Each row below holds a small network's activations on one input, seen along a few directions.
Each table varies a few parts of the input and shows all the possible inputs, shuffled.
Descriptions start from the smaller parts, as in this example, which fits no table here: one of 5 places around a ring, together with either a single point or one of 9 places along a line or (one of 2 separate values, together with one of 6 places along a line).
Shared parts are said once, and a part with two or three values counts as separate values.

Other details of the inputs shift rows strongly along two fixed directions, in all tables alike. That doesn't count.

Rows:
x1: [ 18  14 -18 -26 -36 -40  23  -8   0 -16   4 -46]
x2: [-19   9  13 -56 -26  -7  14  18 -59 -60  30 -15]
x3: [-31 -34  -8 -17  51  -4  26   4  19 -16  29  58]
x4: [  6 -17  14  33  -5  25 -27  13 -13  15 -34  -7]
x5: [ 11  56 -10   3 -22  -7   6   3  10  30 -14 -77]
x6: [-51   1  42 -27  23  39  -5  21 -44 -32  24  19]
x7: [-36 -46  39  -4  74  43   6  -4  41 -14  28  86]
x8: [-13 -48   2 -21  18 -26  10 -24 -10 -26  22  45]
x9: [ 16  29  43  39   8  17 -42  13   8  58 -15 -30]
x10: [  4  28  22  50 -20  36 -29  -6 -10  31 -37  -8]
x11: [ 25  59 -26  24 -44  -2 -18  11 -11  19 -28 -42]
x12: [ 26   7 -56  -9 -14 -18  10  19 -23  -9  -9 -16]
x13: [-21 -12  54  67  16  51 -28  -6   3  17 -24  36]
x14: [-11  11   2   8  18   3  -6 -11  -4  29  -2  -7]
x15: [ -6  37  26  30  -7  18 -26 -14   6  49 -19 -45]
x16: [  1 -39  68  31  -4  13 -34  -7  -2  23  -7   3]
x17: [-30 -61  32   4  34 -10  11 -28   3 -30  27  64]
x18: [  4  38  -6  -7  -1  -5  -6   7  13  25  -3 -10]
x19: [-13  11   0   5  13   4   0  -4   6  24   8   8]
x20: [ 16  21 -70 -18 -15 -11  35  16   0 -34  13 -14]
x21: [-31 -38  -4 -26  62  15  20  -6  36 -31  32  46]
x22: [-45 -59   5  24  54  25  -9 -26  -9 -25   3  95]
x23: [  1  31 -45 -32   1 -23  25  -7  -3   4   2 -17]
x24: [ -4   5 -43 -59   0 -19  30  11  13  -8  -1   1]
x25: [-12 -46   2 -36   0 -24  27  -1  12 -34  15  33]
x26: [ 22  37   5   4 -55 -23  -8 -19 -10  19 -12 -69]
x27: [ -2 -17 -80 -43  11 -27  31   0 -21 -43   1  32]
x28: [ 26 -21 -31 -51 -12 -46  21  -3 -10 -31  12 -17]
x29: [ 27  43 -54  -9 -23  -6  15  23   9 -24   1 -29]
x30: [  5 -38 -33 -67 -13 -42  29   4   0 -36  13  20]
x31: [-14 -27  42  26  -2  -1 -16 -23  -3  10  15  28]
x32: [  2  41 -17   1  -4 -12  18  -3   3  19  -2 -42]
x33: [-15   4  61  44   5  40 -43   0  10  63 -23 -17]
x34: [ -3 -26  43  51  23  45 -37   2 -10  18 -29  34]
x35: [ -2  -7  62  27 -13  14 -24 -22   2  22  -6  16]
x36: [ -3 -16  63  35  -3   5 -39 -11   2  25   4  18]
x37: [ 32  39 -27  32 -31  -2 -13   3 -32  24 -33 -63]
x38: [ -2   7 -58 -52  28 -19  50   2  19 -33  31   3]
x39: [ 27  22 -10 -23 -27 -27  16   7  18 -20  23 -24]
x40: [  9 -22 -28 -57 -16 -28  40   5  19 -45  24   1]
x41: [-20  -8  13  42   5  29 -29 -18  -8   8 -23  12]
x42: [  9 -28 -43 -56  -7 -50  33  -1  -9 -35  29  23]
x43: [-20 -47   3 -21  19 -24  15 -31  -6 -32  23  55]
x44: [  3   2  42  22 -17  -5 -25 -14   3  16   4   5]
x45: [ 20  25 -50 -11 -21 -16  -2  20 -11  -7 -15  -8]
x46: [ 37   6 -23 -24 -33 -44  14   6 -17  -4  12 -37]
x47: [ 28  -9  24 -10 -14 -13  -4  -2  -6   5  -3  -6]
x48: [ -2 -14  21  11 -10 -17   7 -10   1  -3  18   6]
x49: [  8 -19 -59 -62  33 -35  36  19   1 -22  24  24]
x50: [-15 -19 -26   1  14   2  11  -2  -1 -30  -7  20]
x51: [  5 -10 -66 -43  -4  -5  39  20  11 -53   2   8]
x52: [ 19  11 -38 -41   9 -23  13  10   1   2  -4 -36]
x53: [-10  -3   1  24 -14  22 -16   1  -7   8 -29   3]
x54: [ -1 -21  12  -2   1  -9  14 -10  13 -21  35  15]
x55: [-44 -60  24   2  70  18  -8  -7  12   3  26  88]
x56: [ 18 -14  13   3  -9 -24  -3 -16 -18   2   6 -15]
x57: [  8  21 -46   6 -19 -12  19  12 -11 -12  -5 -15]
x58: [ 36  20  37  24 -32 -15 -30   3  -6  30  -5 -43]
x59: [ 11  34 -28 -38  -4 -13  33  15  16   2  -2 -17]
x60: [ 20   3 -46 -61   0 -26  24  27   5  -3  -6 -24]
x61: [  0   2 -23  20  -8   5 -10   5 -18   7  -9   5]
x62: [  3  20  -1  -9  12  -3 -12  13  12  25   0   1]
x63: [ 11  32 -42  12 -30  -6   3   3 -19   5 -13 -21]
x64: [-20 -20 -23  13  22   3  13  -9  -9 -27  -1  37]
x65: [-22 -35  23  35  10  35 -29   1  -7  11 -25  31]
x66: [ 17  24  32  25 -35   2 -11 -17  10  13   4 -64]
x67: [ 11  53  17  11 -18  16 -11   1   7  49 -22 -34]
x68: [  2 -19 -50 -54  40 -30  31   4  -3 -21  15  21]
x69: [ 35  29  -7 -27 -49 -28   8   1  -9  10  -9 -40]
x70: [-33  -1 -31 -55  -6  11  19  32 -63 -78  17  18]
x71: [ 10  36 -33 -32   0 -25  23  22  20   0   8 -16]
x72: [-21  -7  24   5  16  15   1   7  23  17  -4   5]
x73: [ -7  -8 -28   3  13  16   9  -2   9 -34   2   5]
x74: [ 17  14  22  -2 -31 -14  10  -4   4   4  -3 -20]
x75: [-32 -71  46  -4  21   6  -8 -20  10 -16  12  71]
x76: [ -6 -33  28  45  32  27 -39   9  -5   5 -13  46]
x77: [  3   9 -24  13 -14   7 -15  -1 -16   5 -25 -22]
x78: [ 13  17  41  32 -39  -3 -32 -21 -11  35 -13 -56]
x79: [ 17  12 -15 -17 -22 -26  26 -15   3 -22  23 -31]
x80: [ 12  23  54  42 -31  -4 -24  -5   7  28  -3 -30]
x81: [-34 -34  56  67  17  50 -31  -3   5  13 -23  36]
x82: [  9   5  28  64  -7  32 -46  -4 -18  33 -37 -36]
x83: [ 27  40  22  11  -6  13 -18  13   1  50 -23 -44]
x84: [-15   3  39  25  39  32 -15   6  38  16  19  22]
x85: [ -3   4 -41 -48  15 -20  17   3   6  -4   3  -9]
x86: [-17 -33  13  19  26  32 -17  -1  -6  -2 -16  61]
x87: [ 25  61  -2  -4 -26   4  -7  11   2  51 -24 -56]
x88: [-10  -4  40  56  15  59 -23  -4  13   6 -11  26]
x89: [-10 -13 -14  10  17   4   1  12   6 -24  -1  43]
x90: [ -2  17   6  -5   2  19   8  13  31  13   3 -29]
x91: [-21 -59  54  -1  39  21   4 -17  26 -29  30  77]
x92: [ -1  38  29  43   3  29 -11   2  21  41  11 -39]
x93: [ 20  55 -20  43 -32  17  -3  -5  -9  12 -15 -64]
Each input here is: one of 3 separate values, together with either a single point or (one of 5 places along a line, together with one of 6 places around a ring).
The inputs of x42 and x55 match in every part but the choice among 3 separate values. If x39 is changed in the same way as x42 into x55, which row does it become?
Answer: x84
The inputs of x8 and x27 match in every part but the choice among 3 separate values. If x58 is changed in the same way as x8 into x27, which row does it become?
Answer: x76
Which other rows does x6 become when the choice among 3 separate values takes its other values? List them by row number.
Answer: x2, x70
Which other rows does x73 become when the choice among 3 separate values takes its other values? List them by row number.
Answer: x21, x66
Which other rows does x83 become when the place on the line of 5 takes its other values? List them by row number.
Answer: x7, x59, x67, x87

Rows:
x94: [-26 -28  -5 -19  28  -3  23 -10  17 -28  28  36]
x95: [-14 -40   3 -41  41 -12  22   7  23 -30  33  60]
x96: [ 23 -17  -2 -61 -61 -63  25 -11 -39 -48  24 -25]
x97: [-27  -8  79  55  21  37 -44 -17   8  49  -5  20]
x98: [ 13   4 -42 -58  -7 -33  46   6  23 -40  24 -13]
x99: [-16  -9 -15 -22  20  11  15  18  -5 -30  11  33]
x100: [-29 -57   6   8  52  11 -12 -11  -3 -19   9  69]
x101: [-17 -56  48  27  41  19 -27 -13  20   9   5  52]
x102: [ -8 -26 -14 -29  24 -16  17  -1   6  -7   7  26]
x103: [ 41  19 -30  -8 -35 -30  12   0  13   3 -11 -29]
x104: [-25 -23  47  38  26  45 -29   1  -8  15 -22  26]
x105: [  5  35 -31  -9 -29   4  17  15  -7 -21  -3 -42]
x106: [ 15  21  -7  15 -20 -11 -11  -3  -2  32 -11 -38]
x107: [-42 -56   5 -18  67  13  13  -3   4 -40  34  91]
x108: [ 22  32  -9  48 -41  18 -20   6 -14  20 -33 -33]
x109: [ 12  63  16  34 -43  26 -30  17 -16  40 -34 -63]
x110: [ 12  60  15  31 -31  15 -26  -1 -15  42 -20 -61]
x111: [  7  16 -27 -19  -4 -11  10   6 -15   1  -8 -24]
x112: [ -7  -8  44  79   7  31 -40 -21  -4  28 -21  14]
x113: [ 30  18 -58 -18 -29 -37  24  -1   3  -4  -6 -21]
x114: [ 20   4  -3 -23  -6 -12   9   6  12  15  -4 -19]
x115: [ 12  -5 -82 -57  -4 -26  29  22 -15 -46  -2   8]
x116: [ -6   8  79  47   6  30 -43 -11  17  52 -11  -6]
x117: [  9  35  -9  -9 -15 -14  11   7   1  15   6 -35]
x118: [ -5  21  -7   8  -6   8   8  -7  -3  -9   8 -25]
What do these inputs look like to the network?
Answer: either a single point or (one of 4 places along a line, together with one of 6 places along a line)
Which other rows does x111 become when the place on the line of 6 takes its other values? List them by row number.
Answer: x100, x107, x110, x112, x118

Rows:
x119: [ 30  16 -67 -81  -9 -53  52  13  11 -25  19 -10]
x120: [ 21  49 -25  -3 -69 -11   3  16 -38   5 -22 -72]
x121: [  2 -29   0  -6  13 -10  -9  -7  15  -8   3  20]
x122: [ -8   3  84  58   7  31 -43 -15  16  66 -11 -13]
x123: [ -7 -13 -41 -77  22 -30  52   9  20 -49  36  18]
x124: [-18 -40 -21 -37  15  -5  19   8 -18 -63  16  65]
x125: [  5  12  30  55 -28  14 -31  -9 -12  24 -14 -19]
x126: [-10 -59 -51 -50  24 -26  37  -6  -5 -69  18  65]
x127: [ 28  75 -14 -19 -47 -22  15  17   8  24   8 -88]
x128: [-29 -57  29  30  28  16 -16 -21 -14  -8   5  61]
x129: [  9  52  16   0 -24  -4   4  -1   6  28   5 -65]
x130: [ 10  11  37  42 -16   6 -30 -15  -1  43 -23 -24]
x131: [-31  38  -4  91  54  94 -46  19  12  54 -50  15]
x132: [ 44  45 -53 -51 -37 -41  34  12  13   0   4 -63]
x133: [  2 -14  38  36   9   4 -24 -11   2  23  -8  15]
x134: [-49 -89  42  12  56  36 -14  -8 -15 -44  14  97]
What do these inputs look like to the network?
Answer: either a single point or (one of 3 separate values, together with one of 5 places along a line)

Rows:
x135: [-20  -4 -92 -22  60  28  23  33   8 -37 -21  63]
x136: [-18  -4  84  71  14  36 -40 -26  24  48   1   1]
x137: [  6  17 -22 -43 -11 -16  28  15   4 -28  19  -8]
x138: [ 18   3 -34 -31 -19 -36  20  -1 -11 -19   8   3]
x139: [ 12  23  21   7 -16   0  -4   0  21  25   0 -26]
x140: [  3  22 -28 -49  -9 -27  30  11  -3 -22  22 -10]
x141: [ -6 -24  83  75   7  35 -54 -16  10  46 -15  13]
x142: [-29  -3  93  73  15  49 -40 -19   6  31   8   6]
x143: [   0   41 -105  -17   25   17   21   35   -6   -5  -31    5]
x144: [ 12   2 -33 -39  -1 -30  31   1  13 -11  11 -17]
x145: [ 11   5 -29 -47   0 -33  26   7   8  -2  11 -12]
x146: [-41  10  13 103  54  94 -49   6   6  46 -40  31]
x147: [  5  12  17  13 -28  10 -14   5 -16   3 -10 -28]
x148: [ 13  12  11  30 -27  -4  -8 -12  -7  10  -4 -22]
x149: [ -5 -49 -28 -39   9 -19  21   1  -7 -50   7  53]
x150: [  1  16  16  10 -25   2 -15   0 -23  11  -8 -28]
x151: [ 31  49   1  22 -62 -13 -18  -2 -28  33 -29 -73]
x152: [ 21  -6 -41 -27 -11 -38  20  -3   3 -16   4  -9]
x153: [ 34  52   1  16 -45  -9  -7  -5  -2  37 -16 -89]
x154: [-43 -77  28 -25  75   1   9 -17  29 -26  38 111]
x155: [ 21   1 -33 -29 -24 -28  21   5  -4 -27   5   2]
x156: [-54 -86  29 -15  69  20   6 -13   3 -53  36 102]
x157: [  6  15 -29 -49 -13 -23  22   9 -17 -23  11 -19]
x158: [-39 -88  24 -27  73   2   5 -15  14 -29  30 107]
x159: [ 40  49  -2  17 -50 -24 -17   0  -9  45 -21 -74]
x160: [  7   6 -27 -47 -13 -15  24  16  -9 -33  10 -13]
x161: [  2  16  12  20 -27   6 -11  -4 -19   4  -8 -37]
x162: [ 18   0 -30 -45  -8 -24  23   8   7 -15   6 -11]
x163: [-15 -15  89  62  18  41 -42 -11  19  50  -7   4]
x164: [  9   6   9  29 -30  -1 -12 -10 -17   7 -16 -27]
What do these inputs look like to the network?
Answer: one of 3 separate values, together with either a single point or one of 9 places around a ring
The inputs of x141 and x152 match in every part but the choice among 3 separate values. If x147 is changed in the same way as x141 into x152, which row does it become?
Answer: x161
Which other rows does x156 become when the choice among 3 separate values takes its other values? List them by row number.
Answer: x157, x160
Which other rows does x145 become when the choice among 3 separate values takes its other values? List them by row number.
Answer: x144, x163
